A small network was shown many inputs. Here are its activations along a few directions, one row for each input.
In each table, some parts of the input vary, and every possible input appears once, in random order.
Descriptions start from the smaller parts, as in this example, which fits no table here: one of 3 separate values, together with either a single point or one of 9 places along a line or (one of 6 places along a line, together with one of 8 places around a ring).
Shared parts are said once, and a part with two or three values counts as separate values.
In the rows, zero is written as 128.

Other details of the inputs shift rows strongly along two fixed directions, in all tables alike. That doesn't count.

A family of inputs:
R1: [161 137 110 135 141 112 135 173 108 116 117]
R2: [138 146 107 117 165 111 111 180  88 145 163]
R3: [154 124 114 131 127 139 133 157 129 108 124]
R4: [158 155 111 109 139 156 121 225  89 110 122]
R5: [119 111 121 147 145  79 135  84 142 149 142]
R6: [119 121 135 129 116 147 123 105 141 124 132]
R7: [158 117 123 140 104 160 130 128 144  86 111]
R8: [114 139 119 123 178  65 117 142  93 180 169]
R9: [124 128 136 124 111 149 129 123 137 119 120]
R10: [134 116 126 147 126 105 136  97 141 124 121]
R11: [154 130  84 135 185  91 109 174  91 142 179]
R12: [142 137 132 117 104 179 130 162 130  96 104]
R13: [115 122 133 129 124 131 123  95 139 133 142]
R14: [123 139 121 124 154 101 125 150 104 150 135]
R15: [128 121 142 125  93 175 130 112 150 101 109]
R16: [123 131 141 120 110 145 134 125 137 122 115]
R17: [ 90 103 146 143 113 123 126  34 164 140 132]
R18: [119 124 154 125  83 164 146 109 156 107  78]
R19: [134 141 129 114 130 137 127 167 113 127 131]
R20: [140 140 140 113 100 167 139 166 129 106  91]
R21: [122 136 120 124 154 102 119 142 107 152 149]
R22: [125 127 136 125 112 149 129 123 136 118 118]
R23: [143 145 116 116 135 147 123 187 102 117 122]
R24: [112 128 142 125 124 113 135 107 134 145 122]
R25: [120 119 140 129 102 162 127  99 151 110 116]
R26: [135 121 123 137 130 104 145 122 137 131 116]
R27: [127 111 119 153 145  84 126  80 137 140 144]
R28: [109 125 124 130 161  91 112 103 118 163 176]
R29: [ 99 116 134 138 134 105 124  71 140 150 140]
R30: [127 133 133 123 120 143 130 140 127 121 115]
R31: [130 133 144 119 101 154 141 141 136 114  93]
R32: [101 118 141 132 130 105 126  74 143 153 147]
Description of these inputs: one of 4 places along a line, together with either one of 2 separate values or one of 6 places along a line.
Q: Changing only the place on the line of 4 turns R28 into R8. The same change can be made to R6. Which row results?
A: R20
Q: Which other rows agree with R29 in the place on the line of 4? List them by row number.
A: R2, R3, R9, R12, R22, R27, R32
Q: Change only the choice among 2 separate values in R11. List by row number the other rows that result.
A: R7

A family of inputs:
R33: [124 125 115 136 177  48 127 116 112 175 174]
R34: [129 121 133 127 117 147 127 118 140 119 128]
R35: [108 127 129 129 143 113 117 103 121 148 152]
R36: [115 122 134 138 128 110 129  97 133 136 120]
R37: [103 114 152 135  91 157 128  64 160 114 108]
R38: [110 138 151 104 116 146 129 135 132 141 137]
R39: [148 124 107 141 149  96 129 136 120 131 139]
R40: [144 133 112 121 131 156 128 174 118 109 119]
R41: [107 113 164 129  95 121 150  66 172 135 108]
R42: [147 146 107 120 162 111 117 194  86 137 142]
R43: [128 124 123 135 146  86 133 114 126 149 145]
R44: [128 151 133 101 119 169 122 180 109 122 126]
R45: [127 127 119 126 144 119 119 133 118 140 153]
R46: [149 148 107 118 161 109 119 196  87 137 141]
R47: [128 119 136 129 107 158 128 110 147 110 119]
R48: [157 162 111 109 134 167 117 236  78 102 107]
R49: [129 149 130 108 119 174 116 175 107 111 120]
R50: [106 135 131 125 151  90 123 122 111 165 141]
R51: [155 141  98 134 163 110 115 182  89 125 139]
R52: [160 155 113 102 129 179 118 228  93 102 127]
R53: [102 114 164 121  91 145 141  68 172 131 123]
R54: [ 94 115 169 130  81 147 145  60 170 126  85]
R55: [133 126 141 126  92 165 150 136 150 100  76]
R56: [127 126 145 124 102 144 141 121 144 118 101]
R57: [136 135 111 126 155 121 113 151 104 133 155]
R58: [138 115 126 137 117 144 127 111 147 110 128]
R59: [117 122 124 131 152  95 121 107 124 156 166]
R60: [129 103 142 147  95 119 152  62 176 116 107]
R61: [138 151 124 115 129 149 123 188  98 116 110]
R62: [153 134 137 109  98 183 136 171 139  95 116]
R63: [118 110 112 152 158  82 113  73 131 148 165]
R64: [160 138  98 122 168 105 117 189  97 135 177]
R65: [ 89 119 164 121  91 156 132  67 162 134 111]
R66: [125 111 121 143 135 110 124  89 141 134 149]
R67: [121 128 140 117 111 154 127 125 138 124 126]
R68: [151 119 128 129  98 172 134 137 149  91 111]
R69: [104 141 124 119 186  46 118 134  94 197 179]
R70: [131 118 103 153 173  57 122  99 116 157 161]
R71: [136 115 116 149 141  92 131 100 135 134 135]
R72: [127 137 150 111  90 169 141 147 139 111  87]
R73: [138 122 135 132 109 138 140 121 143 113 105]
R74: [128 148 129 111 116 177 115 169 108 107 117]
R75: [169 133 108 137 126 143 130 172 119  92 110]
R76: [142 144 122 116 122 167 118 175 109 104 123]
R77: [167 149 106 117 125 184 116 214  98  84 117]
R78: [124 155 110 109 170 121 103 192  76 153 166]
R79: [108 137 131 121 156  80 126 129 109 172 150]
R80: [114 113 122 147 147  81 139  88 137 150 128]
R81: [113 130 118 125 154 113 121 134 115 149 146]
R82: [104 130 116 126 185  61 109 115 100 188 195]
R83: [127 106 119 152 135  90 143  84 150 133 119]
R84: [151 128 110 134 154  85 134 146 119 138 153]
R85: [111  93 137 149 100 132 142  47 182 117 110]
R86: [136 115 119 146 135  95 136 102 138 134 133]
R87: [ 80 132 118 126 187  64 110 104 101 197 177]
R88: [ 97 117 168 130  77 152 146  59 169 120  81]
R89: [107 134 146 116 108 161 124 116 133 125 118]
R90: [129 121 135 132 106 158 127 110 145 105 115]
R91: [126 119 101 146 177  75 109 105 111 157 180]
R92: [134 114 118 154 135 100 128  91 137 125 127]
R93: [ 89 120 167 117  89 151 137  67 164 138 115]
R94: [124 120 121 146 142  94 127  99 127 139 133]
R95: [159 140 116 121 126 142 133 185 112 108 115]
R96: [151 118 133 127  90 176 138 136 155  89 110]
R97: [150 138 138 118  91 182 140 165 133  86  81]
R98: [148 140 125 124 114 162 128 172 115  98  98]
R99: [106 123 133 129 137 117 119  98 129 147 147]
R100: [135 150 121 112 136 140 134 195 101 125 107]
R101: [151 139 140 111  90 174 145 173 135  94  88]
R102: [117 105 154 144  86 140 147  59 175 112  90]
R103: [129 119 133 141 117 122 137 100 142 121 112]
R104: [123 110 122 149 129 118 120  78 144 124 138]
Q: Describe the family of inputs behind these rows.
A: one of 2 separate values, together with one of 4 places along a line, together with either a single point or one of 8 places along a line
Q: Changing only the place on the line of 4 turns R43 into R101. The same change can be made to R47. Which row results?
A: R99
Q: Changing only the place on the line of 4 turns R64 into R53. The same change can be made to R92. Which row results?
A: R98
Q: Change only the place on the line of 8 in R34. List by row number the other rows that result.
A: R45, R47, R57, R59, R62, R77, R90
Q: Which other rows agree with R88 in the place on the line of 4 and the choice among 2 separate values? List them by row number.
A: R48, R50, R54, R61, R69, R72, R79, R100
Q: Change only the place on the line of 8 in R68. List by row number the other rows that result.
A: R58, R63, R64, R66, R91, R96, R104
Q: A walk changes only the place on the line of 4. It starts at R88 and steps to R97. List the rest of the walk in order.
A: R103, R70
Q: Change only the choice among 2 separate values in R84. List by row number the other rows that result.
A: R64
Q: Change only the choice among 2 separate values in R50. List by row number the other rows that result.
A: R65
